A small network was shown many inputs. Here are its activations along a few directions, one row for each input.
In each table, some parts of the input vary, and every possible input appears once, in random order.
Descriptions start from the smaller parts, as in this example, which fits no table here: ring(8) and (point or ring(11) or (values(3) and line(4))).
Shared parts are said once, and a part with two or three values counts as separate values.

Other details of the inputs shift rows strongly along two fixed directions, in all tables alike. That doesn't count.

Rows:
R1: [  0  17   9   6 -18  13   1  10  -5  -9  -6]
R2: [  2  21   5  12 -16  16   2   9   3  -5 -16]
R3: [  0  14   7   9 -22   6  -3   6  -4 -11  -9]
R4: [ -4  20   9   7  -6  13   2  15   7  -8 -17]
R5: [-16  -6  -3  16 -17   7  15  -1  -8 -14  -2]
R6: [-13 -10  -5   5  -5   0  -6  16  -3 -19   4]
R7: [  3  13  -2   9 -16  17  -9  17  -1  -6   4]
R8: [ -5  16  13   0  -9  11   1  15  -1 -12  -8]
R9: [-15 -17 -14  18 -10   2   0   7  -1 -16   1]
R10: [  0  11   3  14 -15   0  -8   7   8 -12 -25]
R11: [ -5  -8   3 -34   3 -17   5 -27  10  45  -3]
R12: [  1 -15  -9 -33   7 -10  -5 -19  11  47   5]
R13: [  3   7  -8  17 -12   3 -17  14  12 -10 -15]
R14: [-13  -8 -12  16 -11  18  10  10  -5  -9  11]
R15: [-15   5 -14   5  -2  -3  -6  24 -15   8  -5]
R16: [  0 -35  -4 -32  16   7   7 -22  23  21  10]
R17: [  7 -21  12 -40   3   7  13 -28  10  20   8]
R18: [-1 15 -2 10 -3 17 -8 22 12 -5 -7]
R19: [ -3  20 -17   2  -5 -16  18  11  -8 -11  -9]
R20: [ -7   5   0   2  -6  14  -5  21  -2 -13   9]
R21: [  3   9  -4  11 -19  10 -13  13   1  -9   1]
R22: [-15  -6  -1   1   0   6  -2  22  -1 -17   8]
R23: [  4 -25  13 -42   9   1   9 -26  14  16   3]
R24: [ -9   0   3   8 -21   4   8   3 -13 -16   1]
R25: [  0  15 -28   5  -2 -12   8  18  -3  -8   1]
R26: [-16  -3  -1  13 -14  14  19   3 -10 -12   1]
R27: [ 16  -2 -13 -37   5 -20  19 -30  15  27  -1]
R28: [  9 -17  16 -44   9   2   2 -24  18  17   0]
R29: [  9  -5 -11 -41  17  -2   0 -42  -3  21  -8]
R30: [  6  -3 -10 -40  15  -4   1 -43   0  22  -6]
R31: [ -2   8   6   8 -17  -3  -9   7  -1 -16 -16]
R32: [ 57   1  56  72  79 -23 -11  -1  -8  15  26]
R33: [ -9   3   5   6 -18  11  12   6 -14 -14   4]
R34: [-11  -6   2   7 -17  -5   2   3 -10 -21  -6]
R35: [-12  -2  -3   3  -6  13   2  19  -6 -14  13]
R36: [ -3  -3  -6   9 -14   0 -14  12  -2 -18   1]
R37: [-13  16 -24   3   6   1 -11   4 -16 -12  -1]
R38: [-24  14  -1   5  -7 -12   4  14 -14   8 -11]
R39: [  2 -39  -8 -27  10   1   3 -27  22  19   7]
R40: [ 17 -11  10 -31   6  -2  -5 -28  31  23 -20]
R41: [  3  13 -29   4  -1  -9   8  19  -6  -9  -1]
R42: [ -6   9  10   3  -9  -2  -7  13   2 -17 -16]
R43: [-18 -12  -3  15 -13  -2  10   0  -5 -19  -9]
R44: [-22 -11   0  10  -4  -1  11   6  -3 -20  -9]
R45: [ -1   3  -6  10 -19   9  -9  11  -5 -13   8]
R46: [ 18 -19   2 -35   6   0 -16 -21  27  22   0]
R47: [-21  -4   3   8  -4  11  19   9  -6 -14  -1]
R48: [-21  24 -11   3   1  -8  -1  -5 -14 -12  -7]
R49: [ -6  -5  -8  11 -19   8  -2  10  -8 -13  11]
R50: [  5  13  -8  18 -16  12 -12  13   9  -5  -8]
R51: [-18  -8  -8  11  -1  15  10  16  -1 -12   9]
R52: [ 12 -13  14 -41   3   8   6 -27  13  21   5]
R53: [  5  16  -6  15 -13  19  -8  17   8  -2  -5]
R54: [ -3  17 -27   6  -4 -14   8  17   0  -7   3]
R55: [ -2   7  -5  12  -3   4 -16  20  15 -11 -15]
R56: [-16  -5   6   2  -8  -4   4   9  -7 -22  -6]
R57: [ 53 -13  54  68  71 -33 -12  -8 -23   5  38]
R58: [-19  22 -12   2   2  -5  -1  -4 -17 -13  -9]
R59: [ -7  16  11   5   0   7  -2  18  12 -11 -22]
R60: [ -2 -13  -8 -31   6 -13  -5 -20  14  48   8]
R61: [  0  18 -18   1  -4 -13  18  12 -11 -12 -12]
R62: [ -4  11   7   4 -18  13   5   8 -11 -13   0]
R63: [ 24  -6   7 -25  -7   7  -1 -34  25  29 -13]
R64: [ 54  -8  61  71  59 -37  -4 -21 -30   4  28]
R65: [-10   1   1  -1   0   7  -9  23   2 -17   4]
R66: [ -3 -31   8 -35  14   3  17 -29  19  18   0]
R67: [ -5  18 -26   8  -5 -17   8  16   3  -6   6]
R68: [-10  14 -25   2   8   4 -11   5 -19 -13  -3]
R69: [-13 -11 -14  19 -15  10   5   7  -4 -11   8]
R70: [  3  -4 -19 -35  15  -6  -9 -38  10  27   9]
R71: [ -8  23 -15   5  -8 -21  18   9  -2  -8  -5]
R72: [-21  12  -2   4  -6 -10   4  15 -17   7 -13]
R73: [  1   3  -5  11 -15   1 -19  14   4 -14  -5]
R74: [-18   7 -13   6  -3  -6  -6  23 -12   9  -3]
R75: [ 16 -15   6 -39  12   6 -12 -15  28  23   4]
R76: [  6  -6 -20 -36  17  -3  -9 -37   7  26   7]
R77: [ 14 -34  -6 -30  -2  -3  -6 -30  15  18  10]
R78: [ 59  -4  52  72  61 -17  -4 -11 -30  14  48]
R79: [ 54 -12  50  73  61 -18   3 -12 -34  13  51]
R80: [-11   2   9   1  -8  -3  -3  11  -3 -21  -9]
R81: [-18  10  -3   2  -4  -7   4  16 -20   5 -15]
R82: [ 19 -12   5 -37   6  13  -8 -18  23  27   8]
R83: [ 13 -10  17 -42   9   3  -2 -22  23  21  -7]
R84: [ -4   8   5   7 -21   5   1   4  -9 -15  -3]
Description of these inputs: values(2) and ((values(3) and line(4)) or (line(5) and ring(6))).
Changing only the values(2) part turns R83 into R75. The same change can be made to R2. Which row results?
Answer: R53
Changing only the values(2) part turns R43 into R9. The same change can be made to R29. Which row results?
Answer: R68
Changing only the values(2) part turns R40 into R55. The same change can be made to R5. Which row results?
Answer: R69
Which other rows does R11 become when the values(3) part takes its other values? List them by row number.
Answer: R48, R71
Which other rows does R66 become when the line(5) part takes its other values? List them by row number.
Answer: R23, R28, R59, R83
Which other rows does R25 become when the line(4) part takes its other values? List them by row number.
Answer: R41, R54, R67
Which other rows does R72 become when the values(3) part takes its other values? List them by row number.
Answer: R19, R30

Rows:
R85: [  3 -24 -12 -50 -11  14   0 -18  24  15   2]
R86: [ -3 -12 -21 -53  -3   0  -5 -19  16  25  -6]
R87: [11  9 24 20  8 -1  1  4 -7 -5  1]
R88: [-87  42 -59   0 -78  23   7  77  -8 -67 -46]
R89: [  1   7   5  19  22 -16  -5   3 -12  -4   4]
R90: [  1   9   3  21  21 -10   0  11  -9   7   8]
R91: [  8   6  -1  25  11 -19   7  -1 -11  -4   7]
R92: [10 -7 12 22 12 -1 -2  9 -8 -8 13]
R93: [  7   5   1  25  12 -15  11  -2 -15  -3   2]
R94: [  7   5   0  22  16 -17   4  10 -10   3   7]
R95: [  2   8   5  20  19 -11  -1  -4 -19  -6   1]
R96: [-85  34 -42  -3 -86  38   4  76  -9 -75 -36]
R97: [ 7 -9 12 25  8 -3 -5  8 -9 -4 12]
R98: [  6  10   7  22   9 -15  14  -2 -19   0   6]
R99: [ -3 -27  -7 -45 -14  14   3 -26  22  16  -6]
R100: [ 11   6  -3  24  11 -16   5   4 -15   0   9]
R101: [  3  -4  22  22   7  -1   5   3 -13  -6   9]
R102: [ -1 -24  -7 -48 -10  16   5 -25  24  12  -5]
R103: [ -2 -26 -10 -45 -14  10  -2 -25  26  15  -1]
R104: [ -5  -8 -21 -51  -3   6  -4 -21  17  29  -3]
R105: [  3   8   3  20  18 -15  -6  -3 -16  -7   6]
R106: [14  7 13 26  9  2 -8  8 -3  1  6]
R107: [11  3 19 26  8 -3 -4  2 -5 -4 -4]
R108: [ -1 -11 -25 -48 -11  -2   2 -32  17  18  -4]
R109: [ -3 -27 -10 -44 -16   9  -3 -25  25  17  -2]
R110: [  5   8   0  24  16 -11   5   8 -10   6  10]
R111: [  2  -5  22  23   6  -2   4   2 -13  -4   9]
R112: [ 15   7  16  22  12  -4  -5   5   1 -11   3]
R113: [  6 -13  -8 -47 -14   9  -5 -23  31  16 -10]
R114: [  5  -2  22  19  11   1   8   3 -11 -10  11]
R115: [18  7 14 21 12 -1 -6 10 -2 -7  5]
R116: [ -4 -13 -21 -47  -8  -5   6 -23  24  23  -7]
R117: [ -7 -13 -18 -50  -3  -4   1 -20  25  24  -8]
R118: [  3 -10   1 -49 -18  12   1 -24  23  22 -12]
R119: [12  4 19 25 10 -2 -3  3 -4 -6 -3]
R120: [  3 -10  16  27   9  -2   1   1 -10  -7   5]
R121: [ 14   6  18  22  13   0  -1   4  -3 -10  -2]
R122: [  6 -13  -5 -47 -13  13  -1 -25  28  17 -15]
R123: [  6  -7  14  24  12  -3  -1   4  -5 -12  11]
R124: [  8  11  -4  24  13  -8   1   0 -17   1  13]
R125: [-74  40 -49   3 -86  33 -13  82  -2 -67 -42]
R126: [  0 -22 -13 -46 -13  19  -1 -20  24  20   4]
R127: [ 6 -5 11 26 10  4 -3  7 -8 -2 15]
R128: [-10  -9  -9 -53  -6  -1   9 -21  18  28 -10]
R129: [-81  29 -51   1 -84  36  -6  81  -6 -72 -33]
R130: [ 9 -2 11 23 14  6  0  8 -6 -6 17]
R131: [  7  -5  14  23  13  -2   0   4  -4 -14  12]
R132: [  6   7   2  23  14 -13   6  -5 -18  -5   3]
R133: [  6  -7  16  24  12   0   3   2  -8 -11   6]
R134: [17  5 14 22 10 -2 -7 10 -3 -5  4]
R135: [ -9  -8 -10 -55  -6   2   4 -25  12  25  -9]
R136: [  1  12  11  16  16 -11   2  -3 -23  -3   5]
R137: [ -1 -10 -23 -53  -6   2  -6 -25  12  22  -4]
R138: [  4 -15  -7 -44 -17   7  -8 -24  30  20 -11]
R139: [16  4 14 24  9 -3 -9  9 -4 -3  4]
R140: [13  6 13 27  7  1 -9  7 -4  3  6]
R141: [ -1   5   8  20  22 -15   5   6 -10   0  -1]
R142: [  5 -14  -8 -46 -16   8  -7 -24  31  18 -10]
R143: [ 5 -6 11 28  9  3 -4  6 -8  0 15]
R144: [ 9  7 25 23  4 -3 -1  3 -9 -1  0]
R145: [15  9 13 25 11  3 -6  8 -2 -1  7]
R146: [ 10   8  -3  21  13 -14   0   1 -18  -3  10]
R147: [ -6 -10 -13 -50 -11  -2  14 -24  17  27  -8]
R148: [  3   6   4  19  21 -16  -1  13 -10   3   6]
R149: [  0   6   8  19  22 -12   0   2 -16  -3  -1]
R150: [  5  11   8  20  11 -13   9  -4 -22  -3   7]
R151: [  9   9  -4  26  11 -10   6   3 -14   4  12]
R152: [13 10 24 19  9  0  3  4 -6 -7  2]
R153: [16 10 13 23 12  4 -5  9 -2 -3  8]
R154: [ -3  -7 -24 -50  -6   8  -5 -27  13  26  -1]
Changing only one part turns R123 into R92. The same change can be made to R116. Which row results?
Answer: R94
Changing only one part turns R99 into R127. The same change can be made to R121. Which row results?
Answer: R153
What is each input in this table made of?
Answer: line(5) and (ring(6) or (values(2) and line(4)))
Which other rows does R88 become when the ring(6) part takes its other values? List them by row number.
Answer: R93, R95, R132, R141, R149
Which other rows does R125 become when the values(2) part takes its other values? List them by row number.
Answer: R97
Which other rows does R91 become when the line(5) part takes its other values? List them by row number.
Answer: R93, R98, R100, R151
Which other rows does R122 become when the line(4) part takes its other values? List them by row number.
Answer: R107, R119, R121
